These are the activations of a small neural network, seen along a few directions. Each row is one input.
In each table, some parts of the input vary, and every possible input appears once, in random order.
Descriptions start from the smaller parts, as in this example, which fits no table here: one of 8 places around a ring, together with either a single point or (one of 2 separate values, together with one of 4 places along a line) or one of 9 places around a ring.
Shared parts are said once, and a part with two or three values counts as separate values.

Other details of the inputs vary at random and push rows far along two fixed directions, the same in every table; ignore that.

Rows:
R1:  823 -152 -340 -351 -217  211 -256  119  -79  176 -306
R2: -324  202   89 -112  398  193   56  209  288 -418  496
R3:  819 -115 -391 -490 -709   94 -172 -214  -23  511 -444
R4:   92   39  246  483   27 -198  293  210 -357  188 -106
R5: -469   62  274  712  -59  -20  445  -37 -173  -47 -239
R6: -226 -121  255  264  -55  157  441  -45 -217  471 -119
R7:   -3  242   78 -127  394  211  -45  122  227 -315  121
R8:  956  -18 -470 -381 -770  197 -166  -15  -41  409 -277
R9: -137  250  -34 -551  156  -48 -449  188  505 -611  443
R10:  899  110 -449 -272 -258  -56  -74  -35 -181  139 -176
R11: -504   81  451  329  413   93  280  326  -14  -51  364
R12: -178  135  193 -118  397   46 -136  -78   92   89   68
R13:  218  123 -352 -409   33  290  -79  -99  315 -113  252
R14: -657 -161  654  537  181  -12   91  208  -72    8   51
R15:  -72  -34  -24  -65  -75 -210  110 -245  -36  129  -26
R16:  767   90 -564 -155 -255  147 -187 -251 -148  108 -353
R17:  377 -358   63  663 -539   28  724 -100 -460  611 -533
R18: -644  136  129 -145  -92    5  -99    5  403 -421  284
R19:  -59  263 -152 -342  344  250 -198 -123  489 -434  175
R20:   32 -150  261  649 -312 -155  574  -73 -524  572 -509
R21:  150 -121  311  718 -197 -205  455   70 -567  637 -382
R22:  364 -174   64  693 -524   -7  650  -87 -492  592 -658
R23:  -68  229  -32 -563   36 -109 -495  187  257 -277  456
R24:  788  158 -371 -293 -158 -105 -278  -62 -329  308 -168
R25: -382 -329  233  456  -46   66  301  134 -295  380 -412
R26:  317 -249  122  561 -456  348  722   -6 -415  796 -510
R27:  740 -166 -469 -492  -97   78 -394  131 -210  396 -231
R28:  165 -305  310  688 -212 -169  528   57 -535  657 -258
R29:  631  104 -369 -312 -190 -156 -323 -255 -306  448 -198
R30:  520 -229 -405 -421 -118   28 -383  -33 -204  535 -270
R31: -544   46  435  453  -28   49  212  296  289 -331  103
R32:  298   15 -141 -409  -10  166 -377   99  195 -304  118
R33:   86   84 -179 -542  191   57 -270 -149  112  202  325
R34:  238 -329  417  658 -127  112  317  418 -492  542 -486
R35:   55  206 -365 -536   -2 -170 -372 -407   31  -62   11
R36:  480  -90 -192 -536 -492  -54 -251 -200  -50  484 -291
R37:  537   13 -237 -559 -437  -72 -425  -56  -88  475  -19
R38: -516   19  688  508  116 -120  186  485  -30  -58  122
R39: -163   72  519  486  349  130  304  281 -176  164 -107
R40:  541 -152 -451 -541 -290 -158 -107 -433 -113  339 -100
R41: -119   31 -263 -380  326  106 -362  236  282 -480  222
R42: -276 -181  229  750  -47   26  610  130  -80  -97   84
R43: -403 -222  400  616  108 -207  419   79 -287  221  155
R44: -128  -93  -20   33   79  198 -102  101  283 -313  -35
R45: -379  226  191  -98   50    9 -143  347  307 -526  424
R46:  495 -215 -227 -489 -393  104 -300 -283 -114  409 -331
R47:  484  -62 -119 -447  -71   68 -444   62  -23   84   11
R48:  280  -82  139  852 -354   29  646  121 -362  320 -455
R49: -553   16 -167 -525  305 -246 -220 -349  335 -461  568
R50:  196  -55    2    9   83 -189   66   73 -132   33  183
R51:  261  -33  -83   65   -4  -63  177   97  -39 -149  138
R52: -767   90  313  432  302 -116  133 -140 -128 -212  -62
R53:  -64   79 -144 -619 -280  -75 -361 -162  174   36  123
R54:  349   22 -478 -400  -66  -29 -135 -224  287 -294  234
R55:  -43  153 -131 -595  250   92 -271 -349  229   -1   -5
R56: -312 -175  441  711 -110  248  338  254   14 -119 -164
R57:  311  135 -219 -411  130 -233 -256  -32   77 -103  282
R58:   67  371 -289 -355  236  -76 -351  -11  193 -557  292
R59:   25 -117 -282 -463  -38  142 -326 -202  298 -172 -113
R60:  -53   79 -174  108  -26   45    0 -280  -80  -94 -248
R61:  175   36 -146  137 -117  -27  182  -51  127 -126   29
R62: -861   65  312  415  230 -153  350  -61  286 -489  251
R63:   -6   92  -27   79  167 -128 -200 -156 -248  124  -95
R64:  -60   46 -160 -396  318 -218 -237  -17  146 -341  581
R65: -620 -123  171  501  231  182  199  319  175 -342   -5
R66: -291   50   -2  -16  310  -98   64  116  207 -577  547
R67:  -28 -166 -177   14 -151  -38  229 -244   18  -16   69
R68:  -31   74  149  767 -157   65  433  106 -229   32 -282
R69:   68 -103 -133 -491  158  -31 -526  -77  133   44   42
R70:  505  175 -332 -314  112  -72 -401  -99 -218   34  -64
R71: -557  104  330 -178  200 -211 -314  104  291 -198  352
R72: -902  -22  -38 -144  402   66 -185    8  470 -626  238
R73: -703 -173  507  566  -13  161  291   84   96 -211 -103
R74: -154 -218   59 -127  -17   43 -116  -98   -5  138 -237
R75: -530  192  116 -124  387  182    1 -189  419 -389  105
R76: -537  350   44   37  573  -44 -222   85  234 -852  375
R77: -305  106  268  414  218 -119  312  247   81 -391  246
R78: -481  121  139  -73  360 -325 -130  -84  206 -263  438
Description of these inputs: one of 6 places around a ring, together with either one of 2 separate values or one of 5 places along a line or one of 6 places along a line.
Changing only the place on the ring of 6 turns R29 into R58. The same change can be made to R30. Which row results?
> R41
Change only the choice among 2 separate values in R55. List by row number the other rows that result.
> R6
Change only the place on the ring of 6 in R40. List by row number the other rows that result.
> R17, R28, R50, R51, R54
Change only the choice among 2 separate values in R7. List by row number the other rows that result.
> R2
Change only the place on the line of 6 in R49. List by row number the other rows that result.
> R15, R20, R35, R40, R52
A walk changes only the place on the line of 5. It starts at R25 and steps to R74. List the rest of the walk in order.
> R46, R36, R53

Rows:
R79: -250  -15  154  142 -120   76  187   26   13  108 -133
R80:  119  -72   43  391 -149  -45  344  139 -186   22  -96
R81:  -56 -153   97  217  187   67  215  -62 -218  304 -101
R82: -153 -119  206  177   30 -147   19   62 -147  187   11
R83: -105    1  142  316 -120  -78  308  -80 -131  100 -188
R84:  567  112 -334 -288  -99   28 -240 -157  -87   40 -102
R85: -600  127  143 -320  227  -36 -175  -31  421 -425  360
R86: -203 -169  181  180  -97 -148  134   -7  -71  156   51
R87:   -4 -123  114  336  -24  -76  153  -54 -320  235 -274
R88:  522   42 -224 -422 -169 -117 -249 -107  -81  336  -73
R89:  369 -139 -392 -436  -35   66  -76 -337   -6  272   -6
R90: -310  208   25  -95  329   12 -259  -51  293 -519  221
R91:  81 -30  39 204  39 166 322 -40 -41 113  26
R92:  411  -85 -405 -406 -285 -123 -186 -239 -122  312  -18
R93: -297  105   66 -252  107   83 -177   34  343 -388  332
R94:  610  -37 -301 -463 -129  139 -305   93    5  110  -93
R95: -193  104  -64 -201  239  112 -239  185  242 -383  179
R96: -285 -108  159  157   44   66   13   62 -115  148 -146
R97: -224  121 -120 -130  211  -73  -95   -5  295 -579  281
R98:  316   58 -308 -268 -206  158 -186 -138  126  -23  -68
R99:  527  -46 -433 -436 -272  172 -190    0   91   68 -111
R100:   16  -16  134  221  163   75  295  -24 -178  302 -134
R101:  229   15 -293 -388  -28 -145 -316 -151 -103  179   61
R102:  24 157  -6  24  56 -53 -69  75 -60 -44 162
R103: -181 -112   96  226   17   46   17  -13 -145  167 -243
R104:   77   -2  143  322  168  170  290   58 -165  172  -44
R105: -326  187  -29 -225  241   -2 -263  -76  237 -261   76
R106: -132  -46   69  162   77 -152   38  -59 -223   83  -42
R107:   91   -2   84  364   36  -48  204  201 -222  -27  -73
R108: -457  220  -41 -266  226 -215 -123 -179  289 -465  376
R109:   35   24   99  332 -186  -20  259   93 -161  124   28
R110: -534  168  174 -309  345  -34 -276   39  328 -369  302
R111: -190 -154  276  146   61  -75    4   77 -121  169  -34
R112:  -22  109  -12   41   57  137 -119   30   52 -109  -50
R113:  -32 -105  276  220 -204  -41  257   59  -98  281 -135
R114:  115  -82  102  366  197  158  339  186 -167  126  -78
R115: -623   72   -1 -169  283 -227 -144 -182  245 -489  417
R116:  518   92 -326 -366 -119  -72 -204 -239 -125  208 -225
R117: -30   1 286 210  35  39  40 191 -54  27  42
R118:  407 -187 -242 -465 -280  -53 -227 -199  -16  309  -65
R119:  -35  120   24   20   74 -150   13  -61 -116   20  -14
R120:   4 -89 139 261 -89 -57 208 224   0 -32  89
R121: -526  223   12 -229  213 -214 -118  -85  296 -386  436
R122: -163 -194   82  308 -184   63  191  -58 -133  231 -276
R123:  -88   57  189  307  -19 -123  196  103 -248  251  -84
R124:  745  -35 -317 -334 -189  -26 -226   78  -96  222  -61
R125:    6  -18   91  323  104   61   85  158  -40 -139 -151
R126:  472  -72 -251 -399 -185   23 -190   40  134   -3   68
R127: -465  190   19 -115  260   -8 -168 -115  430 -636  323
R128: -105 -191  235  173  -42   48   57   93 -205  296 -191
R129:  -87  -18  100  225 -118  -17  194 -111  -12   70 -225
R130:  -31  -55   32  274  -24   49  168   79   63 -178 -105
R131:   34   17   57  289  110  -11  121  150 -110 -153  -81
R132: -193  -93  120  214  100  -42    2  -82 -102   49 -193
R133:  433   93 -346 -308 -180   15 -154 -221   49  -71   -2
R134: -197 -107   46  185  -51 -108  147 -151  -88   12  -86
R135: -262 -153  104  -87  -46   18  -34  -32   68   30   46
R136: -450  167  123 -143  212 -117 -147   31  388 -513  537
R137:  117   21   32  247   11  -46  117  247 -183   49    7
R138:  -69  -48  166  330 -204  195  254  131  -72  114 -145
R139: -245 -150  100  243  -42  -38  128 -139  -28   21 -158
R140:  539   24 -407 -341  -91  145 -299    7   30   18 -177
R141: -254  155   85 -276  253   84 -310   92  279 -380  312
R142:  389  107 -324 -302 -173  -39 -132 -181   19  -67   97
R143:    6  -62  313  229  -62  -42  151  130 -179  310 -172
R144: -242    3  113  209  -91   50  170  -37   31   45 -167
R145:  387    6 -167 -386 -202   40 -207  -67  128   29  108
R146:   31   98   99  262   39  -40  108   61 -180  -31    6
R147: -256  194  -30 -265  229  122 -308   54  265 -367  239
R148:  18 -78 233 226  67  18  80 306 -51 -22   5
R149: -150   -4  193  122  -96 -140  158   18    9  106   63
R150:  439   72 -296 -365  -85  -10 -270 -236  -12  158 -249
R151:    6 -156  191  287 -152  136  258  274  -43   57 -101
R152:  -70  -63  140  269   36   75  433  -75 -100  264  -95
R153: -16  -9   8 233 -81 -65 206 188 -46 -56  97
R154:   53   19 -224 -163  -22  107 -121   27  231 -263   20
R155:  42  46 186 181   9 -39  27 151 -79  52  85
R156:  629  -73 -445 -351  -62  157   20 -109   33  144  -15
R157: -194 -179   63  109 -154   78  105  -27  -72  192 -157
R158:  -79  113  -67 -310   74   55 -229  -32  120  -23  -22
What is each input in this table made of?
> one of 2 separate values, together with one of 4 places along a line, together with either a single point or one of 9 places around a ring
Changing only the place on the line of 4 turns R154 into R122. The same change can be made to R130. Which row results?
> R139
Changing only the place on the line of 4 turns R111 into R117. The same change can be made to R128. Which row results?
> R141
Change only the place on the ring of 9 in R127. List by row number the other rows that result.
> R93, R98, R109, R133, R136, R138, R142, R145
Change only the choice among 2 separate values in R139. List by row number the other rows that result.
> R132
Change only the place on the line of 4 in R157. List by row number the other rows that result.
> R79, R99, R138

Rows:
R159:  665    9 -406 -291 -155  123 -251  119 -102  131 -150
R160:  878   -6 -564 -489 -302    7  -70 -291 -151  397 -108
R161:  277  -10 -221 -102  -37   -9  -61 -247 -153  248 -235
R162:  286  -96   65  473 -372  -21  360  101 -297  220 -267
R163:   49  187 -244 -448  256   12 -363   99  282 -406  236
R164:   44  -39 -249 -592    3   81 -288 -133  314  -85  194
R165:  -92   65 -205 -483   99   80 -227  -68  440 -367  361
R166: -365  -51  224  318  158  -85  310  -12  -89  102   79
R167: -599   49  265  294  228  121   95   98  277 -457  115
R168:  280  -72   40  482 -242  169  372   29 -266  226 -367
R169:  115  121 -314 -445   54   40 -146 -130  291 -295  337
R170: -562  122   76  -53  295 -290 -138  -98  173 -386  313
R171: -172   15  322  375  212   35  183  259  -57  -77  -22
R172: -393   74  171 -125  409  -90 -218  130  164 -329  414
R173:  287 -178   87  388 -427   41  267  135 -211  281 -330
R174: -406   99  203  445  227  -25  262  -27  -35 -217   13
R175: -156 -145  183  280  -72  164  144   37  -46  122 -278
R176:  174  182   95 -167 -137    7  -43  -27   31  176  -79
R177: -716  -21  294  154  201 -192   -9   26   94 -264  164
R178:    4  -78  322  341   47 -104  113  192 -220  164   49
R179:  -32   12   95  379  -97 -177  259    4 -205   34  -68
R180:  338 -102 -267 -416 -294  -30 -287 -110   50  124 -127
R181:  426 -141 -320 -478 -196   39 -147 -224  -75  406 -114
R182: -121   -3  307  363 -213   53  112  174 -283  362 -213
R183:   91  -70  210  279   87   56  170  214 -198  178  -59
R184: -298   74 -168 -482  268   -5 -397 -249  271 -286  141
What is each input in this table made of?
> either one of 2 separate values or one of 6 places along a line or (one of 3 separate values, together with one of 6 places around a ring)
Change only the choice among 3 separate values in R169. List by row number the other rows that result.
> R162, R168
Change only the place on the ring of 6 in R174. List by row number the other rows that result.
> R161, R167, R168, R175, R184
